[27 69 36 12] ⇒ 69

[[-67 -34 -37 -14]
 [ 67  23  44  56]] ⇒ -34

[-21  -8  62 -53] ⇒ -8

[-50  15 -69 -64] ⇒ 15

[-52 -57  65   1] ⇒ -57

[ 64 -11 -76  30] ⇒ -11

[[-57  13  43  15]
 [-45 -18 -51   9]
 [ -3 -18 -66 -16]] ⇒ 13

[[  7  50  34 -19]
 [-64  76   3 -36]] ⇒ 50
---
((-4, 1, -2, 2, 2, 3), (3, -1, 7, -3, 2, 9), (-47, 29, 12, -75, -58, 52)) ⇒ -4, 52
(-50, 33, 69, -16) ⇒ -50, -16
((54, 26, -3, 46), (-74, -67, 14, 61)) ⇒ 54, 61
((35, -61, -35, -22, 47), (-73, 55, 72, -10, -49), (22, 52, -41, -61, -34)) ⇒ 35, -34
(-1, -23, 77, 54, 16, -3) ⇒ -1, -3
(62, -28, -2, -42) ⇒ 62, -42
(-45, -32, 6, -79) ⇒ -45, -79
((-45, -26, 19, 14, 10, 47), (-52, -68, 19, -14, 31, -31), (-2, -5, 59, -32, -30, -61)) ⇒ -45, -61
((-18, -16, -19, -26, 28, -16, -43), (11, -66, 23, -33, 59, -28, -51), (-4, -37, 0, -29, 33, -20, -47)) ⇒ -18, -47
(-26, 3, -17, -3, -78, -4, 29) ⇒ -26, 29
---
array([[ -2,  -2,  -1, -71,   1,   9,  -3],
       [  0,  -3,  -3, -23,   0, -19,  -4],
       [ -4,  -2,  -1,  11,  -5,  34,  11]]) => -2

array([[-31, -27,  48, -27,   6, -60],
       [  1,  -1,   1,   0,   0,  -5],
       [ 16, -15,  19,  -9,  -3, -82]]) => -31

array([[-31, -54,  39,   1,  46,   0],
       [ 54, -50, -66, -67,  29,  66],
       [  0,   5,   5,  11,   8,   6]]) => -31

array([[  5, -38,   2, -42, -73],
       [ 16,   3, -20,  30,  40],
       [-29, -10,  -7,  47,  11]]) => 5

array([[ 53,  15,   3, -11,  11,  11, -47],
       [ 13,  17,   1, -40, -44, -11,  17],
       [-31, -14,   4,  29, -12,  19,  80]]) => 53

array([[-18, -63,  48,  42,  39],
       [-11, -81,  56,  55,  30],
       [ -3, -14,   7,  16,   8]]) => -18

array([[43, 43, -2,  0],
       [42, 65, 19, 45],
       [ 0, 43, -2, 21]]) => 43

array([[ 60,  35, -49, -22, -24],
       [ 24, -35,   2, -44,  62],
       [-17, -54,  -4, -45,  28]]) => 60

array([[ -8,   0, -32,  17,  43, -22],
       [-18,  13, -12, -14,  20, -32],
       [ -3, -10, -47,  38,  84,   5]]) => -8

array([[  1, -21,  16,  71, -65, -59],
       [-62,  80, -50, -26,  35,  18],
       [ -1, -19,   9,  73, -63, -58]]) => 1
---
0.15,0.15,0.06,-0.06,0.18
-0.11,-0.09,0.05,-0.14,-0.09
yields 0.15

-0.10,1.14,-0.97,-2.02,-1.04,-1.44
-1.53,-0.02,-1.33,-0.78,-1.19,-1.26
0.28,-0.93,-2.03,2.18,-0.70,-1.57
yields -1.53

-11.095,-6.494,5.817,9.833,-7.795,4.315,20.690
-8.944,-13.369,-5.315,11.056,-10.414,-5.065,22.118
-0.695,9.974,16.786,9.240,4.921,7.586,7.333
yields -8.944

-0.6,0.5,-1.1,1.4,0.8
-0.5,-0.1,0.6,0.2,0.1
0.0,0.7,-1.6,1.3,0.7
yields -0.5

9.4,19.7,8.7,20.8
-6.3,5.1,-11.6,-2.3
yields 9.4

4.88,-2.77,11.14,1.18,3.50
-13.62,-1.66,-5.80,-21.67,13.92
3.83,-9.13,3.71,-7.05,-1.93
yields -13.62

181.9,49.1,-10.0,-81.1,-10.6,-4.1,-32.4
150.5,-78.3,78.4,-90.0,-175.7,-98.1,-149.0
yields 181.9
---
[[-78  -5 -75  38  26]
 [-30 -15 -33  -6   3]
 [ 40 -25  38 -76   8]] Out: -75

[[-13 -21 -24   9   6  68]
 [-70 -48 -12  62 -16  55]
 [-11 -25 -26  56 -69 -22]] Out: -24

[[ 24 -26 -10  74]
 [ 27 -41 -32 -34]
 [ -5 -16 -38 -13]] Out: -10

[[-57  33 -50  60  22]
 [-23 -76 -12 -26 -51]
 [ 10 -25   5 -64  73]] Out: -50

[[ 69  -4 -55   2  25  13  59]
 [ 61 -22  23  38  36 -40 -62]
 [ 45  -1  -2  -7  62  35  28]] Out: -55

[[ 43 -54 -31  24 -32  -6  55]
 [  1 -81  -9 -50  52 -25 -53]
 [-14 -34 -35  14  47  -6 -48]] Out: -31

[[ 34 -32   3 -31   3]
 [-27  -1   2  18 -41]
 [-66 -10  -2  27   2]] Out: 3

[[ 22   1 -68 -33  47   6]
 [ -3  -3  -9  -6   4   6]
 [ -6 -11 -57 -19   1  56]] Out: -68
---
array([[ -5,   6, -33,  17, -19, -25,  31,  -3, -29,   9,   5, -29,  19,
         11],
       [ 11,  16,  -6,  32,  -8, -27,  12, -15, -39,  10,   0, -15,  22,
          6],
       [ 13,  13,  -6,  33, -12, -23,   8,  -5, -39,   7,  -1, -13,  18,
         11],
       [ 13,  14,  -3,  34,  -4, -26,   9,  -6, -41,   9,  -1, -13,  22,
         10],
       [ 11,  16,  -5,  34, -12, -30,  11,  -4, -39,  10,  -4, -13,  18,
         12],
       [ 10,  23,  -6,  37, -15, -26,  13,   0, -22,   8,   0, -16,  -3,
         19],
       [ 11,  16,  -6,  34, -15, -28,  19,  -9, -37,   8,   2, -19,  25,
         12],
       [  8,  28,  -5,  38, -20, -67,  11,   9, -38,  17, -29,  -4,   5,
         13],
       [  9,  14,  -9,  37, -17, -29,  17,  -3, -50,  24,  -1, -19,  14,
         15]]) => 13

array([[  3, -11,  37,  11, -10,  13,  36, -18,  -3,  27],
       [-78, -69,  31, -48, -15, -62,  67, -55, -83, -12],
       [  1,  -5,   5,   6,  -9,   4,   1,  -6,   2,   8],
       [ -5,  -4, -12, -12,  -6,  -6, -12,  -7,  -7, -12],
       [  5,   0, -15,  -2, -12,   3, -23,  -5,   4,  -7],
       [  6,  -2, -10,   2, -15,   5, -20,  -8,   5,  -2],
       [ -2,  -2,   1,   2,  -1,  -1,   2,   0,   0,   2]]) => 1

array([[-42,  -8,  43, -18,  -8,  22,  18, -15,  -4, -75, -53],
       [ 67, -31,  50,   2,   9,  -6, -67,  -1, -22,  14,  -4],
       [ 39, -40,  10,  54,  50, -12, -15,  18, -35, -17,   0],
       [-22,  34,   5, -14, -55,  21, -35, -11, -36, -53,  -3],
       [ 21,  18, -63, -27, -35, -28,   4,  -3, -52, -47,  20],
       [ -8,  21,  35,   6, -19,   9,  46, -30, -40,  58,  38],
       [-17, -36,  38, -47,  -5, -31, -59,  12,   9,  31,   8],
       [  2, -58, -12,  15,  71, -39,  52,  20,  10,   7,  -6],
       [ 13,  18, -40,   6, -15, -23,   1,   4, -32,  46,  58],
       [-73, -17,  -7,   2,  25, -10,  58,  10,  10, -24, -11]]) => 39

array([[ 56,  10, -37,  64,  45, -45,   9,  27],
       [-13,  69,  47,  19,  25,  53, -30, -36],
       [-44, -38, -53,   9,  30,  15, -48,  63],
       [-10, -15, -36,  45,  17,  -6, -30, -11],
       [ 64, -16,  60, -61,   6, -41,   0, -52],
       [ 63,   1, -24, -46,  62,   6, -26,  32],
       [ 13, -33, -58,  25, -32,  57, -68,   8],
       [-46, -54, -69,  44,  -1, -63,  22,  18]]) => -44

array([[ 50,  54, -60,   9,  40,  20],
       [-26, -67,  78, -21,  19, -19],
       [-18,  29, -51,  -4,  61,  26],
       [ 13, -36,  38,  57,  -4, -20],
       [ 79,  79,  15,   2,  43, -69],
       [-67,  24, -60, -43,   5, -22],
       [  3,  34,  25,  28,  26, -46],
       [ 15, -19,  33, -32, -12,  -1],
       [ -9, -12,  83,  42,   5, -35],
       [-50,  30,  10,  24, -62,  59]]) => -18

array([[-40, -52, -40, -50,  15,   6,  25],
       [ 27,  24,  52,  59,  16,  18,   6],
       [ 15, -67,   7,  -5,  49,  -6, -14],
       [  0,  30, -10,  -5,  62, -10,   7],
       [-52, -54, -38, -50, -54,  24,  32]]) => 15
---
[[34, 61, 74, -40, -49, -44, 12], [-35, -38, -65, 16, 58, -20, -14]] out -44
[[-48, 42, 31, 27, -31, 26], [-73, 56, 28, -29, 29, -3], [-56, 30, -63, 52, 14, -36]] out 29
[[-52, -35, 9, -32, 8], [-2, 48, -76, 0, 23], [0, -20, -25, -13, 52]] out 0
[[32, -53, 36, 76, 36], [28, 2, 51, -24, 51], [10, -12, 70, 63, 70]] out -24
[[51, -11, -7, 20], [64, 30, -31, 51]] out -7
[[2, -17, 7, -62, 15, 18], [-7, -4, 5, 1, -4, 36]] out 15
